These are the activations of a small network on made-up records, seen along a few directions, one row for each record.
After each row come some of the record's fields: Rure, Timis, Mulo, Num, Vivu.
Not every record has every field; a missing one is written absent.
The largest differences between rows may come from other fields.
In the rows, 500 means zero.
Strong random noise was added to every row along 3 fixed directions; ignore it. To show where, here is one row again and again, with new noise each time:
563, 558, 380, 308, 426, 580, 610, 435, 561, 459, 498, 540, 532, 616, 473, 575, 478, 681, 623
543, 416, 233, 507, 536, 500, 482, 559, 495, 380, 597, 572, 541, 474, 516, 516, 587, 489, 495
514, 534, 203, 518, 548, 551, 454, 560, 475, 340, 599, 555, 514, 476, 551, 481, 641, 545, 447
549, 619, 228, 400, 568, 470, 472, 825, 397, 354, 475, 487, 592, 650, 610, 481, 671, 727, 566
468, 659, 181, 550, 538, 655, 434, 435, 493, 299, 638, 559, 448, 429, 561, 449, 676, 565, 363

580, 506, 649, 294, 547, 284, 516, 946, 364, 543, 272, 351, 612, 760, 563, 543, 541, 686, 700
Rure=p2 Timis=d3 Mulo=y1 Num=absent Vivu=t1
484, 524, 427, 582, 589, 394, 404, 764, 378, 455, 471, 474, 541, 524, 583, 451, 610, 527, 462
Rure=p4 Timis=d2 Mulo=y3 Num=absent Vivu=t1
493, 341, 458, 573, 636, 387, 343, 636, 356, 347, 536, 424, 497, 449, 518, 488, 670, 325, 442
Rure=p4 Timis=d2 Mulo=y3 Num=absent Vivu=t1
552, 453, 606, 401, 501, 409, 556, 671, 480, 551, 391, 425, 603, 651, 505, 504, 440, 561, 654
Rure=p2 Timis=d1 Mulo=y2 Num=b2 Vivu=t3
518, 502, 469, 460, 499, 487, 516, 573, 472, 496, 490, 464, 563, 599, 542, 493, 477, 561, 569
Rure=p3 Timis=d2 Mulo=y2 Num=b2 Vivu=t4
604, 293, 422, 515, 451, 274, 570, 823, 528, 669, 408, 608, 675, 537, 509, 535, 361, 501, 622
Rure=p1 Timis=d2 Mulo=y1 Num=absent Vivu=t3
491, 582, 515, 434, 515, 582, 503, 452, 463, 443, 502, 418, 495, 600, 530, 503, 528, 576, 527
Rure=p4 Timis=d2 Mulo=y2 Num=b2 Vivu=t4
466, 582, 503, 543, 369, 612, 544, 258, 612, 578, 534, 590, 458, 400, 487, 491, 359, 487, 456
Rure=p3 Timis=d2 Mulo=y1 Num=absent Vivu=t4
613, 95, 516, 342, 406, 507, 624, 177, 641, 503, 620, 572, 522, 453, 338, 728, 336, 315, 680
Rure=p4 Timis=d2 Mulo=y2 Num=b1 Vivu=t1
479, 421, 540, 536, 517, 560, 498, 347, 543, 521, 602, 465, 492, 460, 481, 520, 469, 434, 455
Rure=p1 Timis=d3 Mulo=y2 Num=b2 Vivu=t4
479, 576, 437, 471, 485, 498, 494, 592, 468, 449, 496, 507, 526, 525, 532, 492, 519, 596, 529
Rure=p4 Timis=d2 Mulo=y3 Num=absent Vivu=t3
481, 454, 657, 614, 493, 526, 506, 350, 562, 636, 491, 522, 428, 361, 440, 513, 418, 332, 397
Rure=p4 Timis=d1 Mulo=y1 Num=absent Vivu=t3
449, 316, 662, 736, 510, 439, 471, 340, 546, 639, 594, 579, 434, 281, 443, 479, 399, 239, 391
Rure=p3 Timis=d1 Mulo=y3 Num=absent Vivu=t4
519, 264, 456, 575, 574, 401, 462, 592, 446, 463, 595, 481, 533, 486, 523, 516, 534, 364, 507
Rure=p4 Timis=d2 Mulo=y2 Num=b2 Vivu=t3
505, 666, 175, 635, 597, 465, 394, 874, 392, 415, 516, 540, 579, 492, 685, 404, 691, 652, 374
Rure=p1 Timis=d3 Mulo=y1 Num=absent Vivu=t1
557, 192, 698, 450, 516, 292, 520, 597, 456, 586, 439, 452, 546, 551, 424, 606, 428, 358, 641
Rure=p4 Timis=d2 Mulo=y3 Num=absent Vivu=t1
493, 507, 222, 560, 526, 566, 460, 464, 497, 388, 647, 584, 504, 430, 550, 491, 573, 503, 436
Rure=p3 Timis=d2 Mulo=y2 Num=b1 Vivu=t4
525, 572, 491, 399, 606, 395, 447, 865, 333, 424, 389, 338, 609, 722, 606, 451, 624, 652, 599
Rure=p2 Timis=d3 Mulo=y2 Num=b2 Vivu=t4
430, 634, 360, 729, 467, 542, 455, 523, 544, 559, 587, 608, 464, 346, 598, 395, 509, 517, 288
Rure=p1 Timis=d2 Mulo=y1 Num=absent Vivu=t3
513, 460, 744, 481, 479, 376, 568, 581, 501, 679, 397, 504, 500, 548, 467, 503, 404, 529, 588
Rure=p3 Timis=d1 Mulo=y3 Num=absent Vivu=t3
452, 766, 632, 344, 404, 658, 579, 257, 565, 517, 426, 480, 398, 565, 441, 506, 446, 663, 531
Rure=p3 Timis=d3 Mulo=y3 Num=absent Vivu=t3
528, 369, 389, 595, 398, 545, 565, 345, 643, 566, 594, 650, 514, 358, 467, 524, 369, 388, 455
Rure=p1 Timis=d2 Mulo=y1 Num=absent Vivu=t3
483, 674, 664, 302, 344, 643, 618, 227, 619, 557, 447, 492, 433, 567, 423, 584, 377, 681, 596
Rure=p1 Timis=d2 Mulo=y3 Num=absent Vivu=t1
510, 417, 342, 654, 495, 494, 467, 557, 517, 492, 569, 585, 523, 374, 555, 467, 499, 389, 411
Rure=p4 Timis=d2 Mulo=y1 Num=absent Vivu=t3
489, 432, 380, 599, 421, 575, 538, 284, 608, 541, 639, 600, 502, 384, 486, 498, 411, 445, 409
Rure=p2 Timis=d2 Mulo=y1 Num=absent Vivu=t4
542, 461, 613, 324, 503, 361, 501, 715, 431, 510, 365, 412, 576, 655, 502, 563, 488, 590, 683
Rure=p3 Timis=d2 Mulo=y3 Num=absent Vivu=t1
511, 498, 574, 407, 399, 542, 577, 338, 568, 527, 505, 530, 477, 526, 440, 591, 399, 551, 601
Rure=p4 Timis=d2 Mulo=y3 Num=absent Vivu=t1
526, 280, 429, 536, 579, 310, 427, 707, 452, 481, 524, 517, 567, 478, 487, 529, 536, 387, 534
Rure=p2 Timis=d2 Mulo=y3 Num=absent Vivu=t1
543, 247, 545, 513, 417, 508, 585, 273, 616, 579, 584, 569, 526, 447, 405, 572, 334, 336, 552
Rure=p1 Timis=d2 Mulo=y2 Num=b2 Vivu=t4
474, 565, 645, 424, 481, 498, 527, 444, 502, 548, 429, 455, 480, 568, 459, 496, 448, 545, 541
Rure=p2 Timis=d3 Mulo=y3 Num=absent Vivu=t4
476, 331, 486, 544, 572, 421, 391, 498, 447, 369, 581, 450, 480, 433, 473, 503, 584, 322, 463
Rure=p2 Timis=d2 Mulo=y3 Num=absent Vivu=t1
513, 549, 487, 464, 573, 542, 488, 547, 456, 404, 494, 449, 495, 549, 506, 487, 611, 542, 522
Rure=p1 Timis=d1 Mulo=y2 Num=b1 Vivu=t3
455, 615, 478, 481, 519, 651, 444, 295, 485, 356, 576, 416, 404, 489, 513, 484, 600, 494, 416
Rure=p3 Timis=d2 Mulo=y2 Num=b2 Vivu=t1
463, 615, 514, 524, 476, 488, 486, 606, 470, 515, 447, 495, 510, 520, 548, 451, 493, 577, 502
Rure=p4 Timis=d2 Mulo=y3 Num=absent Vivu=t3
441, 586, 472, 517, 545, 615, 420, 347, 479, 341, 602, 417, 421, 455, 533, 465, 617, 470, 399
Rure=p2 Timis=d3 Mulo=y2 Num=b2 Vivu=t1
467, 613, 379, 459, 510, 534, 457, 486, 481, 382, 535, 505, 478, 503, 508, 481, 586, 586, 461
Rure=p2 Timis=d2 Mulo=y3 Num=absent Vivu=t1
384, 725, 625, 589, 588, 590, 394, 415, 455, 435, 489, 424, 354, 430, 492, 389, 654, 476, 329
Rure=p2 Timis=d1 Mulo=y3 Num=absent Vivu=t3
594, 357, 538, 467, 352, 472, 666, 460, 654, 721, 441, 623, 594, 504, 439, 572, 248, 492, 623
Rure=p4 Timis=d2 Mulo=y1 Num=absent Vivu=t3
536, 318, 584, 420, 587, 306, 438, 753, 351, 462, 426, 377, 588, 609, 500, 546, 567, 484, 613
Rure=p4 Timis=d2 Mulo=y3 Num=absent Vivu=t1
459, 366, 480, 624, 521, 504, 423, 361, 493, 416, 612, 512, 446, 345, 472, 499, 527, 296, 405
Rure=p4 Timis=d2 Mulo=y3 Num=absent Vivu=t1
474, 606, 384, 621, 462, 481, 480, 611, 508, 565, 513, 586, 532, 441, 589, 443, 457, 568, 441
Rure=p3 Timis=d2 Mulo=y1 Num=absent Vivu=t4
674, 223, 559, 331, 448, 266, 654, 814, 527, 691, 324, 529, 703, 677, 459, 616, 324, 549, 774
Rure=p1 Timis=d3 Mulo=y1 Num=absent Vivu=t3
519, 473, 547, 405, 512, 361, 494, 696, 407, 495, 423, 445, 551, 617, 522, 515, 526, 598, 606
Rure=p3 Timis=d2 Mulo=y3 Num=absent Vivu=t1
654, 278, 326, 288, 507, 288, 589, 875, 458, 486, 426, 528, 707, 721, 506, 597, 475, 629, 785
Rure=p2 Timis=d2 Mulo=y2 Num=b1 Vivu=t3
533, 407, 330, 663, 556, 416, 451, 717, 462, 548, 535, 576, 587, 417, 588, 468, 516, 435, 435
Rure=p4 Timis=d3 Mulo=y1 Num=absent Vivu=t4
578, 116, 398, 527, 476, 482, 556, 272, 601, 490, 662, 610, 509, 377, 386, 642, 407, 249, 541
Rure=p4 Timis=d2 Mulo=y2 Num=b1 Vivu=t1

Which values does each new row have?
471, 584, 415, 526, 528, 491, 449, 616, 451, 445, 494, 514, 505, 502, 542, 458, 567, 549, 479
Rure=p4 Timis=d2 Mulo=y3 Num=absent Vivu=t3
551, 345, 220, 569, 561, 434, 456, 676, 461, 410, 596, 584, 576, 447, 550, 512, 578, 434, 498
Rure=p4 Timis=d2 Mulo=y2 Num=b1 Vivu=t3
413, 545, 387, 725, 444, 553, 448, 364, 576, 517, 606, 641, 439, 271, 508, 415, 450, 373, 328
Rure=p3 Timis=d2 Mulo=y3 Num=absent Vivu=t3
475, 753, 738, 307, 510, 665, 552, 306, 492, 439, 392, 323, 407, 687, 448, 478, 553, 646, 547
Rure=p2 Timis=d1 Mulo=y2 Num=b2 Vivu=t3
537, 431, 402, 445, 423, 562, 589, 378, 578, 517, 582, 586, 540, 498, 486, 579, 395, 542, 587
Rure=p4 Timis=d2 Mulo=y2 Num=b1 Vivu=t4
446, 573, 153, 797, 623, 468, 309, 806, 385, 378, 619, 556, 544, 354, 706, 344, 683, 453, 284
Rure=p3 Timis=d2 Mulo=y1 Num=absent Vivu=t4
491, 651, 417, 531, 539, 461, 424, 759, 419, 460, 448, 468, 530, 530, 615, 456, 613, 632, 451
Rure=p1 Timis=d2 Mulo=y1 Num=absent Vivu=t1
428, 636, 364, 607, 591, 451, 344, 728, 353, 374, 509, 464, 488, 474, 602, 388, 694, 554, 389
Rure=p3 Timis=d2 Mulo=y3 Num=absent Vivu=t3
475, 297, 580, 498, 555, 438, 423, 372, 491, 434, 599, 455, 434, 432, 434, 547, 554, 320, 465
Rure=p2 Timis=d2 Mulo=y3 Num=absent Vivu=t1
595, 170, 486, 484, 363, 470, 649, 258, 692, 642, 560, 661, 534, 409, 358, 613, 263, 310, 570
Rure=p2 Timis=d2 Mulo=y1 Num=absent Vivu=t3
531, 549, 651, 515, 505, 513, 549, 533, 507, 611, 390, 468, 491, 530, 499, 488, 473, 506, 489
Rure=p4 Timis=d1 Mulo=y1 Num=absent Vivu=t3
510, 578, 261, 506, 542, 543, 467, 612, 448, 409, 568, 536, 541, 522, 592, 495, 597, 614, 485
Rure=p4 Timis=d2 Mulo=y2 Num=b1 Vivu=t4
496, 425, 529, 541, 465, 454, 524, 482, 531, 596, 501, 565, 525, 461, 471, 521, 398, 456, 526
Rure=p4 Timis=d2 Mulo=y3 Num=absent Vivu=t4
584, 280, 609, 379, 439, 397, 612, 535, 550, 604, 452, 482, 599, 620, 431, 598, 358, 490, 684
Rure=p1 Timis=d2 Mulo=y2 Num=b2 Vivu=t3
442, 489, 657, 623, 492, 628, 468, 163, 547, 544, 550, 489, 354, 322, 443, 493, 470, 285, 323
Rure=p4 Timis=d3 Mulo=y1 Num=absent Vivu=t4
440, 621, 383, 639, 667, 382, 315, 916, 289, 405, 460, 428, 545, 529, 660, 373, 713, 549, 402
Rure=p4 Timis=d2 Mulo=y3 Num=absent Vivu=t4
442, 622, 430, 652, 507, 600, 432, 411, 501, 467, 543, 528, 409, 366, 544, 424, 562, 430, 300
Rure=p4 Timis=d2 Mulo=y1 Num=absent Vivu=t3
474, 775, 297, 514, 517, 590, 431, 665, 446, 386, 510, 476, 515, 528, 649, 438, 652, 715, 409
Rure=p1 Timis=d2 Mulo=y1 Num=absent Vivu=t1
538, 419, 739, 529, 419, 488, 618, 410, 623, 715, 397, 535, 519, 468, 416, 511, 306, 422, 544
Rure=p1 Timis=d1 Mulo=y1 Num=absent Vivu=t3
517, 371, 604, 424, 550, 394, 471, 533, 446, 450, 468, 426, 498, 550, 453, 520, 531, 417, 559
Rure=p2 Timis=d3 Mulo=y3 Num=absent Vivu=t1
553, 189, 592, 511, 360, 408, 629, 353, 653, 686, 516, 645, 555, 406, 367, 608, 223, 327, 628
Rure=p4 Timis=d2 Mulo=y3 Num=absent Vivu=t3
493, 212, 578, 658, 652, 450, 407, 390, 462, 436, 604, 442, 470, 388, 425, 474, 565, 148, 407
Rure=p2 Timis=d1 Mulo=y2 Num=b2 Vivu=t4
552, 613, 790, 368, 428, 545, 639, 480, 547, 708, 308, 434, 525, 647, 474, 538, 359, 642, 621
Rure=p4 Timis=d1 Mulo=y1 Num=absent Vivu=t4
